A small network was trained on invented records. Each row is its activation on one of them, seen along a few directions.
After each row come some of the record's fields: V, M, C, E, J.
Not every record has every field; a missing one is written missing.
The largest differences between rows may come from other fields.
(in the rows, 500 means zero)
Random noise pushes rows far along 21 fixed directions. That doesn't count. These rows show it; they differ only by the noise:
[475 599 623 508 302 543 648 556 501 331 305 452 472 343 523 444 480 485
 819 215 610 531 424 354 573 370 796 426 375 568 424 393 403 529 407 448
 467 541 471 563 535]
[349 308 428 378 509 395 353 571 506 643 622 525 626 472 518 486 534 681
 555 620 454 358 539 542 384 529 730 409 756 537 518 400 709 270 331 683
 480 581 429 192 528]
[313 241 389 571 496 442 625 624 673 474 643 715 460 497 399 565 496 563
 279 575 393 338 444 367 500 562 600 655 505 460 295 532 447 599 470 416
 507 485 192 562 583]
[586 503 750 458 475 472 418 323 417 582 301 465 626 483 501 632 388 603
 504 447 551 258 543 462 490 325 325 373 269 463 534 605 656 681 626 333
 454 419 614 667 332]
[417 373 181 374 555 356 436 438 437 556 651 621 472 552 510 603 521 414
 389 650 472 311 645 243 527 588 390 499 319 588 310 783 357 639 623 552
 607 597 498 484 545]
[729 525 384 509 295 523 573 258 640 529 391 633 364 389 318 448 635 368
 556 416 682 311 413 301 495 479 398 544 464 442 436 612 525 610 478 594
 437 608 562 583 495]
[390 723 331 531 470 611 522 491 274 561 680 384 564 671 799 510 355 351
 821 411 588 657 617 679 379 450 556 642 377 440 421 491 433 709 641 330
 317 437 454 761 352]
[719 291 211 332 453 495 606 453 494 498 641 377 345 428 576 561 418 583
 642 445 505 632 381 564 431 661 730 633 412 626 425 489 329 469 496 625
 555 637 413 322 424]
[668 473 404 632 597 581 595 710 419 265 538 488 471 561 461 599 659 547
 447 549 620 384 500 177 749 581 380 546 295 700 455 536 552 639 372 333
 273 722 739 339 507]
[561 519 381 584 378 512 612 210 363 408 429 492 478 657 527 533 670 285
 663 537 519 687 533 569 436 530 266 531 535 689 507 523 559 618 427 566
 571 526 616 216 501]
[516 354 324 519 404 409 359 433 500 360 393 736 532 343 318 445 332 556
 382 641 438 473 538 444 509 476 457 410 271 358 416 555 566 494 673 506
 524 247 670 495 589]
[315 464 550 621 420 268 399 597 627 502 550 565 462 562 814 361 410 380
 490 499 519 224 428 548 362 506 358 501 570 277 557 434 560 642 333 602
 394 484 571 661 520]
[521 433 622 704 580 604 375 544 454 673 495 517 593 610 537 587 609 530
 331 416 533 460 424 529 477 561 322 459 648 582 543 427 620 490 435 601
 381 391 416 529 434]
[597 564 429 591 633 774 605 416 813 481 505 564 498 600 371 481 440 545
 360 707 588 180 590 490 565 614 648 689 418 433 545 487 351 458 548 407
 554 468 488 706 419]
[600 401 604 692 514 590 640 484 396 423 487 322 470 563 493 789 626 664
 500 433 465 547 508 513 551 565 210 530 479 754 481 652 592 698 581 249
 472 419 564 387 389]
[590 421 505 414 419 511 480 339 547 655 407 348 475 412 426 516 479 429
 503 400 460 647 460 585 450 523 524 371 532 582 485 527 437 394 656 748
 604 249 338 542 427]
[606 492 199 579 409 370 582 432 721 383 400 787 371 299 354 481 563 354
 422 615 536 602 526 300 604 435 535 540 320 436 287 517 357 630 419 682
 736 359 343 489 634]
[413 561 508 628 481 567 521 504 495 545 541 417 497 673 631 513 518 477
 455 564 590 301 584 448 553 599 384 405 420 644 421 536 370 617 525 424
 444 465 515 663 466]
[864 524 536 509 514 644 612 554 624 449 478 333 315 357 346 436 489 485
 405 358 617 539 312 450 638 592 516 573 408 443 619 521 389 504 550 518
 393 531 501 638 418]
[553 722 577 481 855 607 524 579 346 512 516 220 594 523 521 640 589 418
 547 548 557 717 718 493 725 428 589 482 410 576 628 541 408 502 557 489
 764 478 302 462 464]
[464 514 645 652 279 432 600 348 661 646 504 385 461 547 524 290 489 307
 491 508 636 480 528 609 447 515 538 349 621 419 461 365 447 519 472 689
 646 427 201 641 577]
[502 580 438 573 484 630 593 627 457 371 605 322 456 503 472 491 452 534
 583 467 470 685 573 554 564 594 542 522 486 589 515 578 411 495 654 337
 417 400 597 502 474]
[477 703 495 233 611 520 490 143 409 610 310 404 606 595 434 535 613 186
 631 633 482 543 613 577 491 300 398 472 463 485 617 563 593 509 560 623
 588 379 440 518 378]

[571 325 292 586 439 659 504 526 457 410 514 550 639 359 334 518 461 522
 453 538 535 519 576 394 508 593 619 513 360 547 520 542 635 565 552 614
 491 296 447 244 383]  <V:v3 M:m2 C:c1 E:e1 J:j1>
[488 671 403 546 432 522 612 465 802 502 451 358 355 449 497 546 719 415
 606 575 492 398 567 506 508 521 353 514 702 576 540 642 519 561 459 588
 478 271 566 540 391]  <V:v4 M:missing C:missing E:missing J:missing>
[440 613 356 424 546 493 359 511 474 549 470 454 387 447 531 503 672 517
 641 517 528 488 486 512 533 537 499 389 632 540 460 509 427 286 528 644
 510 474 611 556 622]  <V:v4 M:m3 C:c1 E:e6 J:j1>
[408 473 410 430 432 371 572 562 490 334 534 374 347 434 647 523 400 516
 712 400 399 576 481 532 483 538 592 527 432 517 446 594 322 533 604 421
 568 493 594 534 556]  <V:v4 M:missing C:missing E:missing J:j2>
[775 312 417 566 539 550 636 342 427 579 612 647 496 557 418 683 524 577
 427 465 543 647 412 552 441 499 528 774 447 504 418 457 559 679 432 430
 605 717 228 339 436]  <V:v4 M:missing C:missing E:missing J:j1>
[688 505 485 395 592 389 526 440 697 546 450 522 439 382 443 652 591 571
 550 562 449 487 473 539 451 346 418 678 594 352 560 544 717 516 423 510
 504 513 544 452 404]  <V:v3 M:m3 C:c1 E:e6 J:missing>
[451 474 194 518 633 545 344 334 511 500 519 720 462 541 524 522 531 402
 489 609 490 332 511 530 387 601 371 694 533 344 525 605 463 446 574 605
 583 451 627 574 560]  <V:v2 M:m3 C:c2 E:e3 J:j2>
[605 627 584 557 545 552 518 597 495 426 482 491 366 455 668 479 345 668
 525 415 563 524 338 656 517 495 508 594 385 384 531 394 316 562 440 265
 447 548 553 756 484]  <V:v3 M:m3 C:c2 E:e3 J:missing>
[563 585 443 266 471 681 640 477 368 509 511 491 617 463 318 472 529 428
 560 506 551 585 461 433 530 380 641 593 385 529 514 479 646 587 454 392
 237 580 370 419 317]  <V:v3 M:m1 C:c2 E:e5 J:missing>
[565 548 577 335 581 340 326 655 643 601 496 492 473 601 590 358 419 468
 268 586 390 492 401 506 541 507 413 353 551 528 579 389 440 306 380 669
 287 533 717 564 471]  <V:v2 M:missing C:missing E:missing J:j1>
[439 404 545 309 455 434 420 329 379 560 339 631 574 615 531 481 422 467
 514 495 506 347 399 439 482 400 589 388 313 542 369 357 465 436 478 538
 435 605 491 602 542]  <V:v4 M:missing C:missing E:missing J:j1>
[539 562 270 644 368 547 414 772 518 417 675 498 452 343 449 188 428 518
 424 617 639 573 494 520 566 652 614 392 539 370 560 387 531 450 402 601
 279 371 553 423 557]  <V:v3 M:missing C:missing E:missing J:j1>
[801 710 408 356 520 565 432 447 293 517 511 237 320 347 483 426 640 477
 689 437 732 550 426 526 581 538 366 451 485 418 658 599 537 449 573 537
 381 684 730 509 489]  <V:v3 M:m1 C:c2 E:e5 J:j2>
[425 616 410 278 457 287 430 481 512 663 585 347 331 364 441 433 632 580
 553 703 538 405 574 529 543 446 412 296 655 401 440 633 531 403 549 486
 501 529 480 582 614]  <V:v2 M:m2 C:c1 E:e1 J:j1>
[570 457 530 393 636 385 649 518 337 306 564 336 289 561 538 470 496 702
 386 837 482 593 368 759 647 558 399 505 390 476 555 356 417 521 355 194
 591 710 475 357 645]  <V:v4 M:m3 C:c2 E:e3 J:j1>
[494 599 480 568 331 496 586 629 583 578 628 385 465 361 565 446 547 540
 561 456 559 552 500 559 460 517 544 445 645 550 566 536 543 710 313 542
 420 411 323 382 333]  <V:missing M:missing C:missing E:missing J:j1>
[482 617 412 540 397 488 545 460 684 490 482 336 565 417 475 484 520 395
 700 585 593 384 806 360 558 460 577 337 440 566 410 614 521 505 642 605
 615 333 563 542 466]  <V:v4 M:m1 C:c1 E:e2 J:j1>
[567 404 487 563 568 512 360 525 240 494 538 331 536 590 622 431 451 366
 433 430 511 746 492 565 517 682 413 363 462 614 622 453 412 394 576 745
 597 474 565 323 544]  <V:v3 M:m2 C:c1 E:e1 J:missing>
[401 541 515 479 552 687 620 523 602 305 364 506 530 500 456 437 549 597
 567 698 474 426 402 693 500 493 681 616 569 454 655 248 625 383 278 427
 418 387 502 362 456]  <V:v3 M:m2 C:c2 E:e4 J:missing>
[635 532 351 501 473 499 400 548 518 594 592 506 484 339 450 456 512 628
 439 648 583 471 488 586 474 511 415 468 548 385 571 513 677 564 414 535
 364 393 504 426 389]  <V:v3 M:m1 C:c1 E:e2 J:missing>
[367 438 453 438 499 515 495 488 306 463 473 659 523 674 401 491 595 528
 316 641 384 618 411 473 581 548 426 385 489 757 385 414 427 437 386 424
 409 557 489 322 613]  <V:v2 M:missing C:missing E:missing J:missing>
[463 498 405 441 624 690 381 400 614 550 502 545 723 641 433 532 494 491
 528 667 472 238 678 486 427 554 552 529 552 568 555 521 645 279 624 581
 422 448 742 470 386]  <V:v2 M:m1 C:c2 E:e5 J:j1>
[549 532 224 616 565 632 616 523 652 310 387 546 343 506 442 601 726 494
 533 631 517 537 477 390 674 613 529 555 459 725 336 428 314 398 422 571
 563 372 542 459 609]  <V:v3 M:missing C:missing E:missing J:missing>
[542 633 536 637 504 702 544 754 730 412 433 619 752 431 460 375 420 173
 454 269 599 466 646  95 571 440 753 617 352 471 625 493 529 608 405 763
 389 404 501 497 298]  <V:v2 M:m2 C:c2 E:e4 J:missing>
[524 440 610 553 234 394 459 276 671 792 584 389 571 419 375 395 350 721
 418 682 561 402 816 628 412 566 654 151 625 545 463 593 474 442 651 612
 876 384 329 380 500]  <V:v4 M:missing C:missing E:missing J:j2>
[409 374 437 513 502 401 469 591 576 480 625 573 501 462 577 580 328 567
 532 393 337 541 547 535 348 513 556 688 551 373 491 636 500 534 637 443
 537 445 553 521 476]  <V:missing M:missing C:missing E:missing J:missing>
[555 553 533 144 621 472 483 476 342 633 555 270 504 592 503 486 494 516
 653 515 467 664 471 597 536 426 706 446 534 555 501 388 476 224 555 494
 394 744 481 500 510]  <V:v3 M:m2 C:c1 E:e1 J:j2>
[549 594 415 516 593 343 436 626 440 576 558 469 457 416 850 680 504 525
 678 410 616 493 512 454 517 380 492 519 313 461 353 486 431 734 428 532
 575 557 379 674 442]  <V:v2 M:m2 C:c2 E:e4 J:j2>
[570 349 408 560 436 336 354 446 313 657 483 668 517 534 733 752 553 491
 647 201 551 500 415 317 383 412 327 529 403 603 237 549 558 673 498 591
 409 615 530 575 488]  <V:missing M:missing C:missing E:missing J:missing>
[524 508 648 712 598 751 658 613 473 396 572 594 604 684 541 635 397 506
 571 134 471 655 544 383 489 542 732 818 483 622 488 509 313 532 554 278
 559 733 493 529 477]  <V:v4 M:missing C:missing E:missing J:j1>
[538 531 529 391 567 497 491 547 512 537 451 739 544 352 366 602 531 610
 455 427 470 499 436 377 508 319 582 638 474 394 482 540 592 573 404 397
 466 598 400 495 456]  <V:v2 M:m2 C:c2 E:e4 J:missing>

Which values does each new row have?
[509 503 815 399 715 408 318 621 102 462 411 289 628 460 568 561 413 653
 388 506 474 581 504 557 643 412 350 260 311 494 697 507 615 512 558 353
 533 517 592 406 500]  <V:v3 M:m1 C:c2 E:e5 J:j2>
[397 625 426 604 576 619 312 575 394 505 514 574 644 567 441 510 529 590
 530 578 440 654 673 584 501 501 502 434 648 554 533 482 606 303 585 471
 430 317 703 405 543]  <V:v4 M:missing C:missing E:missing J:j1>
[401 316 521 639 318 533 710 333 595 372 556 529 386 660 315 428 521 513
 420 655 506 278 488 517 501 642 432 520 500 491 339 515 469 503 672 279
 511 591 507 601 687]  <V:v4 M:m3 C:c1 E:e6 J:j1>
[569 637 458 431 499 821 710 335 608 348 440 576 616 470 202 437 481 339
 575 466 491 544 602 428 508 495 757 722 482 528 693 618 457 520 515 451
 607 535 486 321 353]  <V:v3 M:missing C:missing E:missing J:j1>
[581 537 412 434 544 536 380 495 413 538 495 434 609 501 445 427 475 305
 503 501 491 643 537 518 475 460 432 515 500 398 639 504 705 447 583 668
 308 339 605 449 392]  <V:v2 M:missing C:missing E:missing J:missing>
[405 327 585 497 556 362 421 309 600 521 286 611 500 670 624 558 523 356
 424 567 403 333 347 580 425 450 328 470 463 462 414 316 526 415 484 686
 558 381 494 687 580]  <V:v4 M:m3 C:c1 E:e6 J:j1>
[477 528 450 591 495 462 423 582 367 384 508 357 402 510 750 490 516 602
 509 545 465 613 478 658 497 698 338 369 556 704 665 519 370 539 342 571
 606 422 707 206 485]  <V:v3 M:missing C:missing E:missing J:missing>
[444 631 462 448 510 479 277 223 296 487 275 461 544 487 558 485 625 521
 747 665 688 244 670 489 543 468 417 204 422 533 529 513 546 352 558 611
 729 520 785 439 655]  <V:v4 M:m2 C:c2 E:e4 J:missing>
[682 578 422 172 461 413 379 489 585 656 407 659 499 309 224 403 528 609
 424 620 465 603 367 482 553 296 625 375 551 433 452 376 652 291 368 587
 252 503 499 473 477]  <V:v3 M:missing C:missing E:missing J:missing>
[471 477 338 489 342 409 372 355 503 623 552 857 528 572 405 401 521 479
 390 585 503 432 545 392 379 506 349 464 593 510 342 563 529 452 455 538
 432 646 661 443 615]  <V:v3 M:m3 C:c2 E:e3 J:j1>
[444 622 480 588 426 328 378 636 594 693 646 609 584 654 608 508 592 565
 519 579 454 657 711 461 440 426 406 377 759 651 309 444 610 365 414 554
 382 591 687 403 576]  <V:v2 M:m2 C:c2 E:e4 J:missing>
[641 584 506 615 527 460 345 502 596 680 475 556 555 599 621 616 609 470
 371 492 500 445 547 441 449 490 126 457 601 627 538 586 635 602 393 635
 344 400 720 481 318]  <V:v3 M:missing C:missing E:missing J:j1>
[267 545 664 385 545 515 475 507 419 475 391 353 527 498 605 523 411 621
 598 512 425 386 469 655 505 450 609 373 459 516 564 463 425 464 534 365
 525 354 443 630 468]  <V:missing M:missing C:missing E:missing J:j1>
[429 592 574 640 300 546 562 457 541 511 397 438 488 495 588 486 576 572
 487 537 582 449 581 471 549 586 417 202 468 828 388 502 317 583 410 539
 653 370 478 441 490]  <V:v3 M:m1 C:c2 E:e5 J:j1>
[604 244 555 463 525 450 479 592 656 583 496 505 515 564 494 639 444 603
 331 388 315 558 403 445 444 560 487 539 562 673 422 475 516 350 533 612
 383 447 555 449 416]  <V:v3 M:missing C:missing E:missing J:j1>
